A small network was shown many inputs. Here are its activations along a few directions, one row for each input.
In each table, some parts of the input vary, and every possible input appears once, in random order.
A made-up example of a description, with smaller parts first: values(2) and (point or line(11) or (line(4) and ring(8))).
Shared parts are said once, and a part with two or three values counts as separate values.
In the rows, 128 means zero.

Other details of the inputs shift rows strongly along three fixed directions, in all tables alike. That doesn't count.

Table:
row 1: [154 125 136 140 126 137 118 128 130 148 145]
row 2: [145 132 124 142 140 168 104 130 120 146 141]
row 3: [105 147 103 104 116 108 121 131 160  89 128]
row 4: [107 133 108 151 139 184 114 126 117 136 138]
row 5: [ 90 132 105 102 117 118 141 113 137 113 118]
row 6: [ 99 143  95 134 134 171 110  98 134 113 130]
row 7: [134 124 146 115 129 135 138 134 118 155 129]
row 8: [134 115 151 136 119 111 142 122 123 171 138]
row 9: [178 112 164 125 111  81 143 145 138 137 128]
row 10: [116 134 143 116 110  73 138 136 141 113 109]
row 11: [155 117 141 150 156 122 140 146 102 138 139]
row 12: [115 129 135 109 124 104 146 143 136 163 125]
row 13: [165 112 144 152 126 142 117 116 117 136 137]
row 14: [151 113 127 146 128 141 124 113 118 142 130]
row 15: [105 141 114 107 123 117 142 124 150 128 124]
row 16: [161 127 132 150 136 166 114 117 122 151 142]
row 17: [150 141 112 141 147 105  91 131 127  48 130]
row 18: [128 148 140 113 122 111 123 139 147 103 123]
row 19: [132 125 133 120 139  76 145 128 132 111 133]
row 20: [173 127 127 149 141 177  87 129 120 110 137]
row 21: [ 93 122 149 105 114 105 166 142 127 138 119]
row 22: [114 125 124 107 134 142 146 130 118 165 122]
row 23: [100 115 136 125 131 137 139 113 118 161 120]
row 24: [156 127 132 126 129 130 114 139 132 112 124]
row 25: [127 117 145 114 123 120 146 124 139 149 130]
row 26: [122 149  98 125 119 138 100 141 138  35 121]
row 27: [121 120 111 128 167 149 147 112 113 175 143]
row 28: [134 130 107 120 129 152 123 118 127 122 130]
row 29: [ 85 124 100 120 137 161 134 106 110 155 117]
row 30: [130 122 128 138 130 152 113 117 108 130 128]
row 31: [140 127 134 126 114 119 122 121 129 104 130]
row 32: [ 94 129 111 108 167 135 153 124 119 165 131]
row 33: [146 101 159 137 123 104 145 131 111 174 120]
row 34: [109 141 141 124 114 107 139 145 143  98 121]
row 35: [ 55 145  94 108 126 134 144 133 142 120 119]
row 36: [177 120 138 160 124 131 117 121 117 143 135]
row 37: [143 114 153 118 122 123 151 127 121 167 136]
row 38: [114 132  94 147 139 167  98 113 116 131 127]
row 39: [175 135 123 169 129 155  94 143 119  87 132]
row 40: [176 130 164 129 117  87 132 154 133 132 125]
row 41: [ 64 134  94 114 134 158 142 124 134 121 114]
row 42: [138 134 113 136 116 114 107 125 141  96 131]
row 43: [102 121 147 119 119 115 153 141 133 131 120]
row 44: [120 131 148 122 107  77 121 139 143 104 122]
row 45: [126 138 139 130 116 103 114 129 138  94 119]
Description of these inputs: ring(5) and (point or (values(2) and line(4))).
Q: Changing only the ring(5) part turns row 7 into row 21. The same change can be made to row 12. Which row results?
A: row 35
Q: Change only the ring(5) part in row 33. List by row number the other rows that result.
A: row 9, row 14, row 24, row 41
Q: Change only the ring(5) part in row 34. List by row number the other rows that result.
A: row 6, row 16, row 18, row 45

Table:
row 46: [156 151 111 146 151 167  75 138 124  63 131]
row 47: [149 105 138 130 133 143 166 125 107 199 127]
row 48: [ 93 134 143  94 108  76 165 125 173 138 126]
row 49: [143 108 139 116 120 150 140 116 110 198 129]
row 50: [159 130 158 125 128 111 139 150 130  97 135]
row 51: [162 117 187 144  93  82 135 164 139 110 133]
row 52: [144 129  86 155 156 208  97 112 102 159 123]
row 53: [147 137 125 131 135 101 102 118 129  98 134]
row 54: [128 100 169 135 123 152 149 126 100 195 125]
row 55: [ 71 149 100  95 109 125 131 123 158 140 122]
row 56: [ 62 134 122 107 113 110 146 123 126 139 101]
row 57: [ 78 139 125  92 143 136 153 127 131 129 117]
row 58: [149 125 139 155 126  81 119 139 127 109 128]
row 59: [ 85 132 122  86 125 120 145 102 153 134 114]
row 60: [167 143  93 154 130 163  92 135 135  78 134]
row 61: [148 109 143 117 111 138 149 122 123 181 136]
row 62: [ 56 131  98 111 130 100 157 118 146 115 118]
row 63: [ 58 144  58 123 154 164  98  95 131  82 113]
row 64: [ 59 142 100  83 148 113 147 139 139 123 112]
row 65: [153 126 132 123 135 102 114 115 125  95 134]
row 66: [162 118 165 133  96  81 125 142 119  93 113]
row 67: [ 52 153  82 116 134 193  93 111 140  88 112]
row 68: [158 142 125 139 119 106 111 150 139 103 123]
row 69: [ 80 134 116  88 120 125 153 103 163 125 122]
row 70: [160 130 151 123 118  96 113 126 148 122 124]
row 71: [134 119 155 141 147 145 165 141 109 197 144]
row 72: [ 66 129 114 107 107 128 154 115 131 115 111]
row 73: [159 127 133 116 121 108 127 139 129 107 112]
row 74: [144 130 145 156 103 104 115 145 122 113 122]
row 75: [148 118 131 135 128  97 116 125 121  86 119]
row 76: [127 114 159 160 125 160 133 134 107 200 135]
row 77: [160 127 141 140 127  88 128 128 135 113 148]
row 78: [156 127 145 126 128  84 142 167 137 103 138]
row 79: [131 132 147 145 151 148 144 140 108 188 140]
row 80: [136 127 142 137 129 129 133 117 137 183 137]
row 81: [159 155  82 158 156 173  61 144 128  48 145]
row 82: [144 107 134 129 153 149 157 136 101 178 140]
row 83: [158 122 144 114 136  97 129 154 121 101 127]
row 84: [164 128 134 131 101 120 117 138 145 121 142]
row 85: [ 62 135 124 110 100 100 163 130 142 124 115]
row 86: [138 108 133 135 147 141 150  98 105 181 148]
row 87: [158 135 139 144 131  87 113 128 132 114 145]
row 88: [148 116 124 144 130 112 122 122 124  83 129]
row 89: [165 126  97 155 141 217  74 106 103 162 140]
row 90: [124 120 110 158 139 230 102 106 107 131 139]
Q: Describe the family of inputs behind these rows.
A: ring(5) and ring(9)
Q: Changing only the ring(9) part turns row 90 into row 82. The same change can be made to row 54. Which row results?
A: row 83
Q: Changing only the ring(9) part turns row 74 into row 76. The same change can be made to row 56. Which row results?
A: row 67
Q: Change only the ring(5) part in row 73. List by row number the other rows that result.
A: row 47, row 52, row 60, row 68
Q: Change only the ring(9) part in row 77. List by row number the other rows that result.
A: row 48, row 51, row 60, row 62, row 71, row 78, row 84, row 85
